A small network was shown many inputs. Here are its activations along a few directions, one row for each input.
In each table, some parts of the input vary, and every possible input appears once, in random order.
Descriptions start from the smaller parts, as in this example, which fits no table here: one of 8 places around a ring, together with either a single point or one of 11 places around a ring or (one of 2 separate values, together with one of 6 places along a line).
Shared parts are said once, and a part with two or three values counts as separate values.

A family of inputs:
row 1: [ 36 -21 -22  30 -46  57  -8  -9  34   6 -21  35]
row 2: [ 35 -17 -25 -17  30   1 -24 -56 -43 -55  -6 -23]
row 3: [-56  53  11 -73  61 -31  12   5 -41  11  41 -38]
row 4: [  8 -29  18  20  23 -55   4 -32 -29 -44 -19 -28]
row 5: [ 26 -32  -1  13  17 -38  -3 -48 -28 -41 -20 -31]
row 6: [-49  62  10 -41  -4   3  33  69  35  74  41  45]
row 7: [ 38 -21 -20  -8  26  -5 -20 -57 -44 -48 -16 -19]
row 8: [-10 -17  22   5  31 -27  -9 -28 -30 -35 -12 -52]
row 9: [ 38 -16 -30  15 -42  75 -21  -4  21   5  -8  33]
row 10: [-13 -18  13  35 -40  46  -5  21  34  18 -18   8]
row 11: [  9 -26  13  50 -56  18   4  22  36  12 -22  25]
row 12: [ 17 -27  10  17  15 -52  -2 -42 -33 -44 -20 -33]
row 13: [-14  54 -25 -89  71 -11   8  -1 -45  -2  39 -18]
row 14: [-47  59  21 -70  60 -65  23  14 -35  19  46 -18]
row 15: [-15 -18  12  -5  39 -16 -19 -32 -29 -34 -15 -51]
row 16: [-32  19  11  13 -18  16  -4  64  44  35  13  21]
row 17: [-61  52   0 -45  -5  38  21  57  28  66  39  23]
row 18: [  3 -24  16  44 -48  23   0  25  42  19 -20  19]
row 19: [-11  66  -8 -56  54 -98  32  15 -37  12  61  13]
row 20: [ 33 -26 -14  42 -52  49  -5  -1  34  10 -23  34]
row 21: [-34  14  16 -22  50 -59 -11   8 -29 -28  11 -39]
row 22: [ 34 -23 -14   1  19 -13 -10 -58 -37 -49 -15 -22]
row 23: [-14 -14   6  28 -29  58 -12  21  42  25 -14   7]
row 24: [ 16 -23   4  49 -56  23   3  10  38  12 -23  27]
row 25: [ -7 -22  15  40 -47  36  -3  23  43  18 -25  17]
row 26: [ 32 -25  -9  11  19 -25  -9 -54 -33 -46 -22 -25]
row 27: [  0 -26  22  16  23 -51  -2 -27 -25 -36 -17 -38]
row 28: [ 42 -21 -23  22 -47  71 -15  -2  22   9 -13  36]
row 29: [ 27 -34  -9  42 -55  35  -1   2  38  13 -28  29]
row 30: [ -7  70 -10 -21 -17 -24  35  74  30  75  64  68]
row 31: [ -8 -23  24  13  22 -37  -7 -30 -27 -37 -15 -43]
row 32: [-15  54 -36 -60   3  59  14  53  23  56  36  40]
What do these inputs look like to the network?
> one of 2 separate values, together with either a single point or one of 4 places along a line or one of 11 places along a line
Change only the place on the line of 4 in row 32. List by row number the other rows that result.
> row 6, row 17, row 30

A family of inputs:
row 33: [-42  30  35 -10   2 -35  25  28   6  33  14  -2]
row 34: [ 19  -8 -17  28 -32  40  -5  25  32  -2 -18  26]
row 35: [  7 -18   5   2  32  -7 -25 -24 -34 -38  -5 -41]
row 36: [ 17  -8  -8  -2  30 -27  -6 -20 -28 -52 -16 -26]
row 37: [  1 -15   2  17 -37  70 -16  -1  23  10  -9   7]
row 38: [-12 -22  41  16   7 -51   4 -26 -20 -25 -24 -34]
row 39: [ 14 -16  -5  26 -27  59 -20  19  32  10  -8   6]
row 40: [ 14 -11 -25  21 -26  33 -15  10  48   2 -19  29]
row 41: [-10 -24  -2  14 -28  74  -5  -3  25  19 -24  -1]
row 42: [-14  40 -14 -38  20  -8   8  38  -1   9  22  12]
row 43: [  0 -20  21  34  11 -62  -1 -19 -20 -28  -1 -31]
row 44: [ 65 -10 -39   6 -53  28  13 -17  19  23  -4  48]
row 45: [-18  33   2 -33  26  10 -11  31  -4  21  30  -6]
row 46: [-40  24   6 -46  26  26   6  11 -10  28  10 -12]
row 47: [ 16 -15   3  41 -34  22   2  16  26  13 -12  44]
row 48: [ 14 -16  12  13  24 -40  -4 -28 -31 -39  -3  -8]
row 49: [  7 -14 -15  -1  29 -31 -21 -34 -22 -46 -15 -20]
row 50: [ 62 -13 -22 -13   7 -33   5 -56 -51 -27  -3  -2]
row 51: [ -3 -13  10  -5  21   6 -19 -47 -35 -39  -2 -44]
row 52: [-22  36 -18 -37  24 -13  -5  20   8  13  26  16]
row 53: [-31  21  12  -1   3 -47  22  41   4  28  26   5]
row 54: [  1 -19   9  57 -45  -4  10  27  43  24  -8  18]
row 55: [-37  34   1 -44  17  19   3   9  -3  17  31  -6]
row 56: [-13 -28   3 -15  33   8  -5 -42 -36 -27 -32 -47]
row 57: [ -9 -22  30  37 -52   6  14  17  42  24 -28  10]
row 58: [-19  33  -2 -22  19 -26  23  27   4  20  30  26]
row 59: [ 33  41 -24 -47   3 -17  24  -3 -17  29  43  31]
The inputs of row 45 and row 39 match in every part but one. If row 46 is changed in the same way as row 45 into row 39, which row does it become?
> row 41
What do these inputs look like to the network?
> one of 3 separate values, together with either a single point or one of 8 places along a line

A family of inputs:
row 60: [ 10   6 -13   3 -45  67 -19  54  45  29  -1  48]
row 61: [ -8  55 -28 -81  50 -30  20 -19 -31  11  43  -1]
row 62: [ -8  15  -6  32 -60  57   9  48  41  42 -11  26]
row 63: [ 51 -42 -18   4   8  15 -15 -81 -37 -44 -25  -2]
row 64: [ 23 -42  11  39  -5  -3 -14 -54 -23 -45 -43 -45]
row 65: [-41  35  12 -46  45 -39  12  15 -32   5  46 -29]
row 66: [ 37 -56  -2  20  20  12 -37 -60 -14 -42 -37 -29]
row 67: [ 34  13 -52  -3 -50  67   9  28  42  46   9  50]
row 68: [-37  45 -12 -72  54 -37  10  -1 -17   9  28 -15]
row 69: [ 17 -59  37  69   1 -41  -3 -29 -10 -47 -40 -31]
row 70: [-60  30  42 -19  41 -81  23  24 -21   4  32 -12]
row 71: [-17  -1  28  54 -60  13   4  74  57  33  -1  40]
The inputs of row 69 and row 63 match in every part but one. If row 70 is changed in the same way as row 69 into row 63, which row does it become?
> row 61
What do these inputs look like to the network?
> one of 3 separate values, together with one of 4 places along a line
Change only the choice among 3 separate values in row 65. List by row number the other rows that result.
> row 62, row 64
